These are the activations of a small neural network, seen along a few directions. Each row is one input.
In each table, some parts of the input vary, and every possible input appears once, in random order.
Descriptions start from the smaller parts, as in this example, which fits no table here: ring(8) and (point or ring(9) or (values(3) and line(4))).
Shared parts are said once, and a part with two or three values counts as separate values.

Other details of the inputs shift rows strongly along two fixed directions, in all tables alike. That doesn't count.

Rows:
r1: -28 17 -5 3 -6 -1 -1 1 5 -17 -24 19 5 5 51
r2: -27 23 -18 8 18 1 14 -11 -25 9 22 -1 -17 -20 1
r3: 36 -20 0 4 -9 3 -2 -1 0 16 11 -8 -4 5 -47
r4: 48 -22 1 -2 1 8 8 7 19 9 1 5 -15 -8 -34
r5: -7 4 -13 -9 14 -5 10 -1 -12 8 13 -5 -4 -5 -8
r6: -13 8 -16 8 10 -4 13 -10 -23 7 19 -1 -12 -15 -9
r7: -24 19 5 -6 4 -6 -6 0 -1 -16 -3 -3 8 11 33
r8: -11 8 -1 -5 3 1 1 2 11 -13 -19 14 6 -2 43
r9: -26 17 -24 4 13 -5 17 -10 -27 14 17 1 -10 -17 -2
r10: 14 -11 22 6 -36 -1 -15 2 16 -6 -14 -9 22 20 2
r11: 25 -10 28 -2 -16 1 -20 0 21 -11 -10 -10 18 26 6
r12: 46 -22 21 9 -34 7 -9 3 32 -8 -25 7 11 18 -5
r13: 31 -18 7 -1 1 4 0 4 12 13 19 -12 -7 -2 -43
r14: 35 -14 8 3 1 8 -4 3 3 9 17 -8 -9 4 -45
r15: -24 12 2 -6 2 -11 -3 0 -5 -18 -4 -1 12 12 33
r16: 14 -9 1 8 -3 5 -4 -1 3 12 16 -6 -7 -2 -33
r17: -22 10 -18 -5 28 -4 13 -8 -25 5 22 -1 -13 -17 5
r18: 1 1 7 0 -10 2 -6 9 17 -16 -24 16 8 11 29
r19: -22 11 -13 1 20 2 7 0 -13 9 23 0 -13 -15 -10
r20: 0 -3 14 -1 -13 -2 -11 10 17 -16 -40 12 13 13 27
r21: -8 2 11 -1 -10 -7 -13 3 1 -20 -9 0 18 23 20
r22: 36 -20 2 -2 -3 3 -1 4 1 14 12 -7 -2 6 -48
r23: -14 7 -17 5 13 -2 8 -7 -23 5 19 0 -13 -11 -11
r24: -15 13 7 6 -9 -1 -13 -3 0 -13 -6 -2 9 15 21
r25: -37 16 4 -10 -5 -8 -5 5 1 -16 -11 -4 19 11 44
r26: 18 -13 5 -1 6 5 -1 -1 7 13 17 -9 -5 -6 -26
r27: 30 -17 0 -4 9 6 6 2 9 11 -12 4 -11 -17 -19
r28: -10 2 -4 -4 3 2 2 4 -9 5 10 -3 -2 -5 -9
r29: -22 10 1 -9 2 -8 -4 -3 -4 -7 -7 -2 18 12 34
r30: 41 -25 23 5 -28 4 -15 7 28 -6 -37 5 10 17 -10
r31: -5 3 -16 -6 22 0 17 3 -6 8 -6 9 -19 -27 -3
r32: -10 0 15 1 -27 -3 -18 3 9 -13 -17 -4 23 22 22
r33: -16 4 -13 -8 18 3 11 -3 -15 13 19 -6 -9 -19 -3
r34: -14 8 -8 10 4 1 7 -6 -9 11 18 -3 -8 -14 -10
r35: -18 10 -21 3 16 2 21 -7 -16 11 -6 13 -21 -31 3
Each input here is: line(5) and (values(2) or ring(5)).
Changing only the line(5) part turns r26 into r34. The same change can be made to r33. Which row results?
> r10
Which other rows does r4 become when the values(2) part takes its other values? List them by row number.
> r31
Which other rows does r11 become when the line(5) part takes its other values? List them by row number.
> r2, r7, r14, r24

Rows:
r36: 8 -9 -10 -8 13 0 14 -3 -4 19 17 -12 -14 -22 -24
r37: 41 -18 17 8 -25 3 -16 10 27 -4 -1 -4 10 26 -29
r38: -31 14 -11 -13 11 -1 7 2 -9 -3 7 6 5 -4 29
r39: 29 -15 3 -4 -7 -1 -6 11 12 3 5 -3 3 12 -31
r40: 6 -1 -23 10 6 2 14 -5 -17 23 22 3 -17 -18 -35
r41: -24 19 8 4 7 -1 -7 0 5 -10 -3 -1 7 5 24
r42: 11 -4 21 -4 -21 -8 -15 0 11 -23 -24 -9 27 27 28
r43: 10 0 20 4 -19 3 -15 9 31 -22 -33 13 12 22 29
r44: -2 -4 -15 -11 24 5 11 -3 -9 19 25 -6 -17 -22 -19
r45: -43 25 -15 -12 17 -2 11 7 -13 -2 6 6 -3 -9 24
r46: -21 12 2 0 -12 -2 4 -1 3 -9 -1 2 11 2 31
r47: 15 -6 -2 -4 9 -3 3 3 -5 4 11 -2 -11 5 -29
r48: 4 5 -16 6 22 3 13 -3 -16 13 30 0 -29 -13 -37
r49: -36 18 -13 -11 21 -2 6 3 -8 3 7 -2 -7 -12 16
r50: -22 10 3 -3 2 -6 -8 1 -13 -14 -13 -1 6 4 22
r51: -29 5 3 -5 -1 -4 -7 6 0 -6 -14 -3 9 1 24
r52: 46 -24 21 6 -21 4 -16 -2 20 -6 2 -4 8 28 -22
r53: 0 -3 22 4 -32 -1 -20 -1 22 -7 -26 -6 24 21 27
r54: 19 -8 -20 -4 23 3 26 -1 -8 16 8 6 -27 -32 -24
r55: -31 14 -17 -5 6 -12 10 -1 -13 -6 3 3 6 -4 28
r56: -19 9 6 -9 11 -5 -6 -3 0 -9 -4 -1 13 5 30
r57: -26 7 8 -2 4 -7 -7 2 -5 -9 -14 -1 11 2 22
r58: 5 0 -7 8 13 4 10 -11 -12 23 16 -4 -16 -22 -29
r59: -9 6 15 7 -15 -2 -17 1 1 -19 -15 -1 11 14 20
r60: 10 -2 -7 3 24 9 9 -9 -8 18 30 -5 -19 -21 -28
r61: 26 -12 13 3 -9 9 -10 5 22 6 5 -11 -2 6 -28
r62: -24 15 -18 -5 12 -2 12 -3 -10 -1 -22 17 -5 -16 29
r63: 44 -25 21 9 -24 9 -13 7 29 -7 -25 9 1 8 -21
r64: 33 -21 16 3 -18 3 -6 -2 22 7 3 -14 3 2 -20
r65: 8 -3 -15 7 2 -2 13 -4 -7 10 23 -1 -11 -13 -21
r66: 28 -18 22 10 -12 5 -13 2 14 4 -2 -7 3 4 -31
r67: -18 10 -18 -7 27 1 14 3 -9 0 -3 16 -12 -17 27
r68: -36 17 -13 7 11 -4 5 -5 -22 -5 7 7 -11 -7 10
r69: 9 3 -15 -6 27 2 11 1 -20 15 25 -5 -26 -18 -36
r70: -19 6 -4 -4 5 -1 0 5 1 -13 -27 16 -1 -7 26
r71: -36 27 -14 6 9 -3 5 -12 -25 -2 0 3 -4 -9 28
r72: -22 10 4 -2 1 -7 -3 -4 -5 -1 -18 -2 15 3 25
r73: 41 -21 18 12 -30 1 -13 -4 14 0 -11 -5 10 25 -26
r74: -17 12 -3 -2 -1 -5 -3 -5 -14 -7 -16 -2 11 7 25
r75: 28 -19 7 -3 -19 4 -1 5 9 13 -6 -5 9 7 -26
r76: -11 -3 12 -6 -19 -1 -10 12 8 -12 -19 1 20 14 18
r77: 9 -2 -14 7 10 -1 17 -10 -15 10 25 -2 -20 -14 -27
r78: 39 -18 6 6 -1 10 1 3 18 5 -3 9 -10 -1 -13
r79: 14 1 -11 3 19 8 7 -8 -16 12 29 -3 -22 -15 -25
r80: -36 12 -17 -2 9 -7 4 5 -18 -4 1 6 1 -7 14
r81: -1 7 13 5 -15 -5 -9 -6 4 -19 -11 -5 14 15 28
r82: 13 -3 -11 -7 22 3 7 -5 -18 10 22 -5 -16 -12 -22
r83: -35 13 -13 -3 13 -8 5 -1 -23 -6 -1 5 -5 -4 14
r84: -39 33 -13 2 20 -2 3 -3 -20 -8 10 3 -11 -7 26
r85: 19 -13 -8 -5 5 0 2 3 -1 8 17 1 -2 0 -23
r86: -27 14 -17 -5 15 -11 15 -8 -21 -4 7 1 -4 -6 18
r87: 44 -19 11 7 -14 5 3 1 22 0 -11 5 -6 -2 -14
r88: -32 16 -9 -2 14 3 2 -6 -5 1 13 0 -4 -11 26
r89: -12 2 14 5 -23 3 -11 8 11 -13 -14 2 16 13 18
r90: -12 2 8 9 -21 -3 -14 7 8 -16 -13 4 17 17 16
r91: 13 -3 -17 -5 27 7 18 7 -3 13 7 10 -29 -23 -27
r92: -8 2 5 -1 -15 -8 -7 -4 -3 -11 -22 1 19 23 20
r93: 33 -21 3 1 -19 -2 -5 4 7 10 -6 -3 10 12 -29
r94: 2 4 -9 1 9 11 11 5 -2 13 23 0 -16 -13 -28
r95: 5 -2 29 5 -23 -6 -16 -4 23 -18 -19 -7 26 20 29
r96: -22 12 1 -2 -4 5 -1 0 3 -8 4 5 10 6 31
r97: 38 -21 20 6 -36 7 -10 3 22 7 -9 -4 13 17 -23
r98: 1 1 -20 5 16 5 11 -3 -11 12 31 4 -15 -14 -19
r99: -23 15 7 -7 10 -7 -6 3 1 -10 -8 -1 10 6 24
r100: 12 -2 17 6 -28 1 -13 -1 23 -15 -41 15 16 16 30
r101: -7 -1 10 -9 -18 -6 -2 4 11 -12 -14 -3 22 14 27
r102: 30 -23 12 -3 -17 2 -8 1 14 14 -10 -12 7 7 -24
r103: 34 -20 17 -3 -5 -3 -2 -1 12 5 -1 -13 8 2 -23
r104: 9 -6 -13 -5 20 0 10 -5 -16 10 23 1 -16 -6 -24
r105: -3 -4 -6 6 7 8 3 0 -4 16 15 -6 -18 -20 -26
Describe the family of inputs behind these rows.
> values(2) and ring(5) and (point or ring(6))
Changing only the values(2) part turns r59 into r50. The same change can be made to r84. Which row results?
> r69
Which other rows does r40 become when the ring(5) part takes its other values? List them by row number.
> r37, r65, r90, r98
Which other rows does r64 become when the values(2) part takes its other values? List them by row number.
> r36
Which other rows does r58 become when the values(2) part takes its other values? List them by row number.
> r72
Which other rows does r93 become when the ring(6) part takes its other values? List them by row number.
> r72, r74, r75, r92, r102
Which other rows agree with r91 in the values(2) part and the ring(5) part? List them by row number.
> r39, r45, r47, r49, r69, r99

Rows:
r106: -24 8 4 3 -21 5 -4 5 11 -12 -25 12 11 1 44
r107: -28 9 4 -14 -3 2 -4 9 13 -17 -20 7 14 0 51
r108: 24 -10 9 -3 -1 -1 -8 -5 10 0 14 -16 1 11 -8
r109: -29 18 4 -13 3 -12 1 -4 -13 -9 -1 -9 20 7 39
r110: 41 -19 17 6 -32 3 -16 2 23 -6 -33 11 18 30 2
r111: 11 -2 -13 9 12 -1 11 -4 -19 2 -6 11 -25 -17 -19
r112: -41 21 -6 5 -10 -7 -10 3 -12 -10 -9 2 14 8 26
r113: 13 -22 10 -12 -8 -7 -8 2 1 6 2 -15 13 13 -21
r114: 31 -16 11 -6 4 -3 -5 4 7 -15 -20 3 -1 7 -7
r115: 25 -10 22 -3 -7 6 -14 11 20 -8 5 -9 5 27 -19
r116: -60 20 -22 1 6 -10 8 -9 -32 3 2 0 4 -9 24
r117: -1 4 -19 7 11 2 23 -14 -30 24 29 -8 -16 -27 -34
r118: -44 25 -27 4 9 -8 22 0 -12 -2 -5 20 -10 -18 37
r119: -1 0 -12 -6 38 10 17 -2 -4 27 16 -3 -28 -42 -27
r120: 30 -16 23 3 -5 4 -15 4 19 -8 13 -7 9 20 -12
r121: -7 12 -18 9 16 10 13 -5 -19 16 34 2 -31 -19 -40
r122: -2 6 -17 16 19 8 12 -10 -19 15 40 4 -26 -24 -32
r123: 27 -16 3 -9 -3 -2 6 9 23 -2 -6 4 2 2 -10
r124: 17 -9 14 11 -10 8 -5 0 18 12 -16 0 -4 -10 -14
r125: -18 13 -5 -13 8 -5 -4 1 3 -16 -24 15 16 14 49
r126: 19 -5 7 13 -19 2 -9 -11 8 -2 5 -10 3 11 -7
r127: 16 -12 9 -7 -5 -2 -13 14 5 2 3 -13 10 15 -22
Changing only one part turns r110 into r125. The same change can be made to r106. Which row results?
> r107
Describe the family of inputs behind these rows.
> values(2) and (line(5) or ring(6))
Which other rows does r108 become when the ring(6) part takes its other values? List them by row number.
> r109, r113, r115, r120, r127
